[-0.56 -0.85  3.17  2.14  2.85 -1.58  1.55  0.16  1.15  0.70 -0.29  2.31
  0.89 -3.53]  j_965
[-0.56 -0.85  3.17  2.14  2.85 -1.58  1.55  0.16  1.15  1.99 -0.29  2.02
  0.89 -3.53]  j_865
[-0.56 -0.85  3.17  2.14  2.85 -1.58  1.55  0.16  1.15  0.70 -0.29  2.02
  0.89 -3.53]  j_560
[-0.47 -0.85  9.12  2.14  2.85 -1.78  1.55  0.16  2.31  1.99 -1.30  2.02
  0.89 -3.53]  j_745
[-0.56  2.03  3.17  2.14  2.85  0.16 -1.58  1.55  0.70  1.15 -0.29  2.02
  0.89 -3.53]  j_138
[-1.35 -0.85  3.17  2.14  2.85 -1.58  6.20 -8.77  1.15  1.99  3.26  4.12
  0.89 -3.53]  j_177
find: [-0.56 -0.85  3.17  2.14  2.85 -1.58  1.55  0.16  1.15  0.70 -0.29  2.31
  0.89 -3.53]
j_965
find: [ 2.85  0.16 -1.58]
j_138
j_865
[-0.56 -0.85  3.17  2.14  2.85 -1.58  1.55  0.16  1.15  1.99 -0.29  2.02
  0.89 -3.53]
back: [ 0.89  2.02 -0.29  1.99  1.15  0.16  1.55 -1.58  2.85  2.14  3.17 -0.85]
j_865

[-1.62  2.77 -1.47 -5.05 -2.86 -4.80  4.27  0.79 -1.21  3.39  4.88 -2.53
 -1.04  0.72 -2.03  2.50  3.97 -0.52 -2.21  0.30 -0.56 -1.46 -1.14  0.35
  5.32]  j_219
[-0.49  2.62 -0.69  2.84 -5.32 -3.36  1.13 -3.18 -2.39  0.10  1.55 -0.22
 -0.70  1.59  0.04 -0.63 -0.89 -1.23 -0.97  3.19 -0.85 -2.69 -0.23 -2.70
 -0.82]  j_974
[-1.20  0.05  2.00 -0.97 -0.88  2.97  0.61 -1.65 -0.80 -0.45 -1.04  1.64
 -3.99 -0.59 -4.10  1.23  1.11  1.86  1.83  0.75 -2.19  2.38  1.88  1.56
  0.69]  j_233
[-0.85  0.32  0.60 -1.80 -0.62  4.13 -0.69 -1.63 -1.53 -0.62 -0.43  2.17
 -3.14  1.40 -3.10 -0.02  2.03  2.21  0.89  0.34 -1.73  1.54 -0.13  1.38
  0.37]  j_435
[-1.01  3.71 -4.77 -3.45 -5.05 -6.10 -0.69  0.72 -0.89  2.11  0.57 -0.57
  0.05  1.23  0.21  1.23  2.71  2.11 -7.53  0.73 -0.65  2.60 -3.13  1.48
  3.27]  j_746
[-0.86  1.39  0.73 -1.09 -0.68  3.44 -0.56 -0.89  0.18 -0.92  0.79  1.81
 -3.51 -0.55  1.56 -0.12  1.89  0.34  1.75  1.54 -1.46  1.52  0.33  1.61
  0.32]  j_682
both j_746 j_435: 
[-0.69]
both j_974 j_233: 
[-0.97]
j_219
[-1.62  2.77 -1.47 -5.05 -2.86 -4.80  4.27  0.79 -1.21  3.39  4.88 -2.53
 -1.04  0.72 -2.03  2.50  3.97 -0.52 -2.21  0.30 -0.56 -1.46 -1.14  0.35
  5.32]
both j_233 j_682: 
[1.56]
back: [-0.97  2.00  0.05]
j_233
both j_682 j_974: 
[-0.89]

[-1.62 -1.53  1.03 -5.94 -4.46  2.22  5.87 -1.00]  j_999
[-2.33  4.24  0.99  5.26  2.86  2.06 -0.77 -3.81]  j_299
[-1.62 -1.53  1.03 -5.94 -4.46  2.22 -5.30 -1.00]  j_301
[ 3.05 -5.04 -3.50 -5.94 -2.81 -1.41  2.52  2.12]  j_441
[-3.14  5.62  5.11  4.37  3.63  0.07 -2.67 -0.10]  j_104
[-1.62 -1.53  1.03 -5.94 -4.46  2.22  4.38 -3.98]  j_600
[-1.69  0.39  3.60 -3.73 -2.09  0.07 -4.62  1.68]  j_664
[-2.04 -1.11 -0.59 -4.20 -4.27  4.23 -5.93 -4.33]  j_442
[-1.11 -2.49 -0.31 -6.38 -5.14  2.49 -4.70 -1.58]  j_828
[-4.60  6.31  7.82  1.88  2.28  0.41 -6.32  0.74]  j_270
find: [-1.62 -1.53  1.03 -5.94 -4.46  2.22  4.38 -3.98]
j_600
j_441
[ 3.05 -5.04 -3.50 -5.94 -2.81 -1.41  2.52  2.12]
j_299
[-2.33  4.24  0.99  5.26  2.86  2.06 -0.77 -3.81]
both j_600 j_441: 
[-5.94]

[-2.15 -3.32  2.64 -2.51 -4.29  4.91 -3.57 -0.98  4.52  4.15 -1.99  4.46
  3.80  3.97  2.63 -4.28 -2.07  4.55]  j_506
[-5.67  1.34  3.97  3.14  1.19  4.29 -1.78 -7.55  2.67  4.45 -7.80  5.28
  7.58  5.85  7.29  0.25  2.32  5.17]  j_771
[ 2.00  2.03  0.17  0.27 -1.47  4.55 -0.85 -2.49  3.67  3.10 -3.29  5.77
  4.56  4.46  3.58 -1.29  1.08  4.92]  j_487
[-3.99  4.78  5.28  5.12  3.94  2.02  2.03 -5.58  0.29  2.69 -8.12  2.81
  6.46  2.96  5.50  3.75  3.52  4.42]  j_80
[ 1.75 -2.49 -2.78 -2.54  2.63  3.78 -1.05  3.02  1.38  3.15  3.40  4.77
 -2.44  3.69 -2.78 -2.08  0.47  1.77]  j_474
[-2.81  4.15  4.57  4.05  4.44 -0.86  1.15 -5.94 -1.01  2.27 -7.44  0.26
  6.07  0.99  5.74  3.61  2.73  2.99]  j_126
[ 0.13  2.99  2.25  3.24  4.52  4.91 -3.57 -4.29 -0.98 -4.28 -1.44 -5.19
 -1.18 -6.90  0.01  3.68  0.21 -3.60]  j_726
find: [2.02 2.03]
j_80
both j_506 j_474: 
[2.63]
find: [-4.29  4.91 -3.57 -0.98  4.52]
j_506
find: [ 4.55 -0.85 -2.49  3.67]
j_487
back: [ 4.15 -2.81]
j_126

[-0.72  5.98  4.64 -7.71 -0.76 -6.57 -1.25] -> j_460
[ 5.67 -5.65  4.82  4.43 -1.86 -7.70  5.15] -> j_392
[ 0.78  4.82  5.55 -5.35 -1.18 -7.94 -0.13] -> j_899
[ 5.10 -1.20  5.88 -6.94 -0.76 -7.70  4.03] -> j_539
j_539
[ 5.10 -1.20  5.88 -6.94 -0.76 -7.70  4.03]
both j_392 j_539: 
[-7.70]
j_460
[-0.72  5.98  4.64 -7.71 -0.76 -6.57 -1.25]
back: [-7.94 -1.18 -5.35]
j_899
find: [-7.71 -0.76 -6.57]
j_460

[ 3.05  0.74 -0.82  0.45  1.21] = j_341
[ 3.25 -1.01  0.45  0.99 -0.74] = j_101
[ 0.46  0.66 -2.50 -0.53 -0.74] = j_64
[-1.01  0.46  0.99  0.42  0.29] = j_337
[ 2.78  2.17 -0.32 -2.64 -1.73] = j_205
[ 7.12 -0.36 -0.60 -0.49  0.53] = j_570
back: [-1.73 -2.64 -0.32]
j_205
j_570
[ 7.12 -0.36 -0.60 -0.49  0.53]
j_337
[-1.01  0.46  0.99  0.42  0.29]
both j_337 j_64: 
[0.46]
back: [ 0.99  0.45 -1.01  3.25]
j_101
back: [ 0.99  0.45 -1.01]
j_101
find: [ 3.25 -1.01  0.45]
j_101

[-6.80  5.85 -1.73 -5.14 -5.78  2.92 -0.64 -0.45 -3.91  1.00  1.02] = j_461
[-4.93  2.54 -0.65 -3.16 -1.19  1.47  1.76  2.34 -3.08  1.73 -2.65] = j_690
[ 2.55  4.52 -6.89  4.06  4.43  3.92 -4.78 -0.01  4.80 -3.18 -4.90] = j_766
[ 5.85 -6.80 -1.73  2.92 -0.64 -5.14  4.80  4.79  2.86 -5.51  1.90] = j_421
[-1.59  0.27 -3.00 -0.87 -0.43 -0.05 -2.16 -0.78 -0.85 -1.70 -3.34] = j_200
both j_766 j_421: 
[4.80]
j_766
[ 2.55  4.52 -6.89  4.06  4.43  3.92 -4.78 -0.01  4.80 -3.18 -4.90]
back: [ 1.73 -3.08  2.34  1.76  1.47 -1.19 -3.16]
j_690
find: [ 5.85 -6.80 -1.73  2.92 -0.64 -5.14  4.80]
j_421

[-0.67  2.63 -1.93 -0.37 -1.00  0.26  2.35 -0.50 -0.06 -0.73  2.17 -0.75
  1.04 -1.27  0.69  0.53  2.50 -1.55 -4.94 -2.60 -1.39  2.73 -2.56 -0.51
  1.46  0.00  0.55  0.00 -2.52  0.59 -0.53 -2.45  3.36  2.03  0.89  0.56
 -0.80 -1.80  2.00  2.25 -2.31  0.00 -2.11 -2.98 -1.07 -3.99  0.00  1.94
 -0.84 -2.80 -1.47  0.98  2.12  0.01  0.00] : j_912
[ 0.34 -0.26  0.15  0.91 -1.39 -0.78 -0.32 -0.57 -0.27 -1.54  0.33 -1.00
 -0.47 -0.36  0.39  0.01 -0.36  0.56 -1.21  0.52 -0.03  1.26 -1.09  0.87
 -0.01 -1.32 -0.20 -0.90  0.01  0.22  0.00 -0.76  0.08 -0.25  0.06  0.20
  0.24 -1.83  0.00  0.00 -0.73 -0.29 -0.42 -0.62 -0.68 -0.13 -0.32  0.43
 -0.62 -0.84 -0.69  0.25  0.31  0.00 -0.70] : j_514
[ 0.58  0.96 -1.44  1.87 -2.51  0.34  2.13 -1.50 -0.19 -3.96  1.03 -1.85
  0.71 -3.09  2.19 -1.10 -0.03  0.60 -3.88 -1.13 -0.87  4.48 -2.79  0.00
  2.13 -3.55  0.43 -1.71 -1.08 -0.59  0.37 -2.24 -0.22 -1.32  0.32 -0.04
 -0.48 -2.71  0.59  2.96 -3.66 -0.67 -2.99 -0.58 -2.22 -1.31 -0.78  0.20
 -2.32 -2.51 -0.46  0.13  2.84 -0.47 -2.54] : j_183
[ 2.69 -0.01 -1.23  3.08 -3.27  0.61  3.31 -0.84  0.57 -5.45  2.54 -3.20
  1.80 -3.73  4.53 -3.32 -2.40  2.99 -4.08  1.74 -1.66  5.37 -1.85  1.28
  2.63 -4.82 -0.46 -0.59 -3.16  0.13 -0.53 -0.60  0.67 -2.16  0.32 -1.14
 -0.58  0.00  2.05  5.78 -4.23  0.04 -4.03 -1.70 -4.37  0.66 -3.28 -1.22
 -4.12 -2.21  0.63  0.07  3.96 -0.20 -4.76] : j_414
[ 0.23 -0.53  0.18  0.00  0.17 -0.44  0.14  0.42 -0.07 -0.02 -0.22  0.30
 -0.39 -0.31  0.20  0.52  0.17  0.19 -0.42  0.39  0.44 -0.30  0.16 -0.13
 -0.49 -0.17  0.00 -0.26  0.10 -0.11  0.08 -0.16  0.02  0.22 -0.43 -0.29
  0.00  0.18  0.40 -0.15  0.03 -0.03 -0.03 -0.28 -0.23 -0.22 -0.31  0.00
  0.33  0.18 -0.53  0.47 -0.30  0.00  0.18] : j_239
[ 0.34 -0.26  0.15  0.91 -1.39 -0.78 -0.32 -0.57 -0.27 -1.54  0.33 -1.00
 -0.47 -0.36  0.39  0.01 -0.36  0.56 -1.21  0.52 -0.03  1.26 -1.09  0.87
 -0.01 -1.32 -0.20 -0.90  0.01  0.22  0.00 -0.76  0.08 -0.25  0.06  0.20
  0.24 -1.83  0.00  0.00 -0.73 -0.29 -0.42 -0.62 -0.68 -0.13 -0.32  0.43
 -0.62 -0.84 -1.20  1.32  1.70  0.19  0.70] : j_609
[ 4.80  0.51 -0.43  4.09 -3.63  0.77  4.39 -0.56  0.92 -5.28  4.23 -5.31
  1.84 -2.15  6.46 -7.49  0.00  5.76 -4.27  4.04 -3.40  0.00 -1.52  2.27
  3.46 -5.14 -1.18  0.50 -3.58  0.00 -1.13 -0.08  1.58 -3.23  0.00 -2.06
 -0.98 -5.72  5.99  8.08 -4.30 -0.33 -4.68 -3.14 -5.95  2.93 -4.75 -4.48
 -7.37  1.74 -0.32  0.16  4.58 -0.44 -8.21] : j_763
j_183
[ 0.58  0.96 -1.44  1.87 -2.51  0.34  2.13 -1.50 -0.19 -3.96  1.03 -1.85
  0.71 -3.09  2.19 -1.10 -0.03  0.60 -3.88 -1.13 -0.87  4.48 -2.79  0.00
  2.13 -3.55  0.43 -1.71 -1.08 -0.59  0.37 -2.24 -0.22 -1.32  0.32 -0.04
 -0.48 -2.71  0.59  2.96 -3.66 -0.67 -2.99 -0.58 -2.22 -1.31 -0.78  0.20
 -2.32 -2.51 -0.46  0.13  2.84 -0.47 -2.54]
j_763
[ 4.80  0.51 -0.43  4.09 -3.63  0.77  4.39 -0.56  0.92 -5.28  4.23 -5.31
  1.84 -2.15  6.46 -7.49  0.00  5.76 -4.27  4.04 -3.40  0.00 -1.52  2.27
  3.46 -5.14 -1.18  0.50 -3.58  0.00 -1.13 -0.08  1.58 -3.23  0.00 -2.06
 -0.98 -5.72  5.99  8.08 -4.30 -0.33 -4.68 -3.14 -5.95  2.93 -4.75 -4.48
 -7.37  1.74 -0.32  0.16  4.58 -0.44 -8.21]
back: [ 0.00 -0.17 -0.49 -0.13]
j_239
j_414
[ 2.69 -0.01 -1.23  3.08 -3.27  0.61  3.31 -0.84  0.57 -5.45  2.54 -3.20
  1.80 -3.73  4.53 -3.32 -2.40  2.99 -4.08  1.74 -1.66  5.37 -1.85  1.28
  2.63 -4.82 -0.46 -0.59 -3.16  0.13 -0.53 -0.60  0.67 -2.16  0.32 -1.14
 -0.58  0.00  2.05  5.78 -4.23  0.04 -4.03 -1.70 -4.37  0.66 -3.28 -1.22
 -4.12 -2.21  0.63  0.07  3.96 -0.20 -4.76]

[ 2.25 -0.16  1.83  1.99  1.42 -2.44 -2.22 -0.92 -1.15 -1.89 -1.09 -4.95
  0.28  0.48 -1.32 -2.68  1.09  2.97 -2.58 -0.27  2.20 -1.72  0.49 -0.36
  0.75  0.61  0.71  1.03 -1.63 -1.04  1.03 -1.85  0.52  0.22 -1.54 -0.72
 -0.35 -1.46 -0.57 -0.63 -0.44  5.08  0.20  0.83  1.63 -0.41 -0.68  3.26
  1.04  0.76 -2.39 -0.65 -0.01  0.72  1.68  1.21 -1.21  2.63  1.49  0.03
 -3.31 -0.30] -> j_482
[ 2.25 -0.16  1.83  1.99  1.42 -2.44 -2.22 -0.92 -1.15 -1.89 -1.09 -4.95
  0.28  0.48 -1.32 -2.68  1.09  2.97 -2.58 -0.27  2.20 -1.72  0.49 -0.36
  0.75  0.61  0.71  1.03 -1.63 -1.04  1.03 -1.85  0.52  0.22 -1.54 -0.72
 -0.35 -1.46 -0.57 -0.63 -0.44  5.08  0.20  0.83  1.63  1.50  0.58  0.23
  3.72 -3.17  0.58 -2.33 -2.62 -0.52  2.56  2.64 -0.59 -2.56 -2.77 -1.72
 -0.62  4.96] -> j_261
[-1.54  1.11 -2.42 -2.13  2.84  4.25 -1.03  1.12 -2.82  1.44  0.18 -0.09
  3.47  3.73 -3.11  2.07 -1.29 -0.43  3.87 -2.55 -1.80 -0.40 -0.20 -1.75
 -1.40  0.29 -0.20  0.35  2.04 -0.65  0.97  0.24 -3.38 -3.02  2.88  0.16
 -2.75 -2.51 -0.08 -1.77  0.99 -1.95  0.33  4.07  3.20  3.52  0.73 -0.73
  0.72 -0.30  1.46  1.30 -2.83  1.83 -0.08  3.12 -0.69  0.60  2.12  1.76
  1.29 -0.11] -> j_110
[ 1.84  1.49 -0.99  0.17 -0.66 -0.16  0.95  1.46 -0.13 -2.93  1.70 -0.04
  2.84 -0.40  0.60  0.81 -0.90  1.13  1.44 -1.08 -1.61  1.71 -0.69 -1.41
  0.30  0.23  0.32 -1.04  2.20 -1.43  1.29  1.45 -0.65 -0.76  1.14  0.37
 -1.18 -1.87  0.70 -1.53 -0.89  0.14 -2.71  2.39  0.46  1.45 -1.41  1.02
 -2.49  0.98 -0.30  1.55 -1.78  0.89  1.91  1.43  2.94 -2.92 -1.60 -0.61
 -0.86  3.15] -> j_741
[-1.54  1.11  0.54 -2.13  2.84  4.25 -1.03  1.12 -2.82  1.44  0.18 -0.09
  3.47  3.73 -3.11  2.07 -1.29 -0.43  3.87 -2.55 -1.80 -0.40 -0.20 -1.75
 -1.40  0.29 -0.20  0.35  2.04 -0.65  0.97  0.24 -3.38 -3.02  2.88  0.16
 -2.75 -2.51 -0.08 -1.77  0.99 -1.95  0.33  4.07  3.20  3.52  0.73 -0.73
  0.22  0.67  1.46  1.30 -2.83  1.83 -0.08  3.12 -0.69  0.60  2.12  1.76
  1.29 -0.11] -> j_844
[-0.17 -0.28  1.09  0.61  0.25 -0.80 -0.01  0.78  0.95 -1.87  0.74  0.85
 -1.61  0.42  1.42 -1.65 -1.07  0.76  0.04  0.62  0.48  1.32  0.21  1.88
 -0.20  1.02 -0.99 -0.20  0.67 -1.68 -0.77  0.39 -1.45  0.34 -1.18  1.34
  1.11 -0.98 -1.39  0.15 -1.06 -0.25 -0.91 -1.10 -1.04  0.05 -0.42 -0.78
 -1.70  1.35 -0.66 -1.63 -0.44  0.28  0.05  0.38  0.77  0.21 -0.06  0.06
  0.42  0.15] -> j_230
[-0.95 -1.81  1.33  1.54  0.58 -1.39  0.72  1.21  0.80 -2.18  0.03  0.63
 -2.73 -0.37  1.37 -1.84 -0.19 -0.35 -0.14  2.36  0.78  1.53  0.58  2.63
 -0.48  2.15 -0.80 -0.71  0.26 -1.15 -1.35  0.41 -1.28  0.70 -1.34  0.51
  2.10  0.22 -1.57  0.22  0.02 -0.31 -0.92 -1.82 -1.94 -0.42  0.24 -0.27
 -1.58  1.31 -2.22 -2.90 -0.29 -0.44 -0.57 -0.55 -0.05  0.53  0.59  0.54
  0.76 -1.37] -> j_673
[ 2.25 -0.16  1.83  1.99  1.42 -2.44 -2.22 -0.92 -1.15 -1.89 -1.09 -4.95
  0.28  0.48 -1.32 -2.68  1.09  2.97 -2.58 -0.27  2.20 -1.72  0.49 -0.36
  0.75  0.61  0.71  1.03 -1.63 -1.04  1.03 -1.85  0.52  0.22 -1.54 -0.72
 -0.35 -1.46 -0.57 -0.63 -0.44  5.08  0.20  0.83  1.63  1.50  0.58  0.23
 -1.47  1.70  1.23  1.48  0.44 -1.95  0.35 -1.85 -0.33 -1.14  0.33 -2.98
 -4.84 -2.15] -> j_25
j_844
[-1.54  1.11  0.54 -2.13  2.84  4.25 -1.03  1.12 -2.82  1.44  0.18 -0.09
  3.47  3.73 -3.11  2.07 -1.29 -0.43  3.87 -2.55 -1.80 -0.40 -0.20 -1.75
 -1.40  0.29 -0.20  0.35  2.04 -0.65  0.97  0.24 -3.38 -3.02  2.88  0.16
 -2.75 -2.51 -0.08 -1.77  0.99 -1.95  0.33  4.07  3.20  3.52  0.73 -0.73
  0.22  0.67  1.46  1.30 -2.83  1.83 -0.08  3.12 -0.69  0.60  2.12  1.76
  1.29 -0.11]
find: [ 2.25 -0.16  1.83  1.99  1.42 -2.44 -2.22 -0.92 -1.15 -1.89 -1.09 -4.95
  0.28  0.48 -1.32 -2.68  1.09  2.97 -2.58 -0.27  2.20 -1.72  0.49 -0.36
  0.75  0.61  0.71  1.03 -1.63 -1.04  1.03 -1.85  0.52  0.22 -1.54 -0.72
 -0.35 -1.46 -0.57 -0.63 -0.44  5.08  0.20  0.83  1.63  1.50  0.58  0.23
 -1.47  1.70  1.23  1.48  0.44 -1.95  0.35 -1.85 -0.33 -1.14  0.33 -2.98
 -4.84 -2.15]
j_25
find: [ 2.25 -0.16  1.83  1.99  1.42 -2.44 -2.22 -0.92 -1.15 -1.89 -1.09 -4.95
  0.28  0.48 -1.32 -2.68  1.09  2.97 -2.58 -0.27  2.20 -1.72  0.49 -0.36
  0.75  0.61  0.71  1.03 -1.63 -1.04  1.03 -1.85  0.52  0.22 -1.54 -0.72
 -0.35 -1.46 -0.57 -0.63 -0.44  5.08  0.20  0.83  1.63  1.50  0.58  0.23
  3.72 -3.17  0.58 -2.33 -2.62 -0.52  2.56  2.64 -0.59 -2.56 -2.77 -1.72
 -0.62  4.96]
j_261
j_261
[ 2.25 -0.16  1.83  1.99  1.42 -2.44 -2.22 -0.92 -1.15 -1.89 -1.09 -4.95
  0.28  0.48 -1.32 -2.68  1.09  2.97 -2.58 -0.27  2.20 -1.72  0.49 -0.36
  0.75  0.61  0.71  1.03 -1.63 -1.04  1.03 -1.85  0.52  0.22 -1.54 -0.72
 -0.35 -1.46 -0.57 -0.63 -0.44  5.08  0.20  0.83  1.63  1.50  0.58  0.23
  3.72 -3.17  0.58 -2.33 -2.62 -0.52  2.56  2.64 -0.59 -2.56 -2.77 -1.72
 -0.62  4.96]
find: [-2.71  2.39  0.46  1.45 -1.41  1.02]
j_741

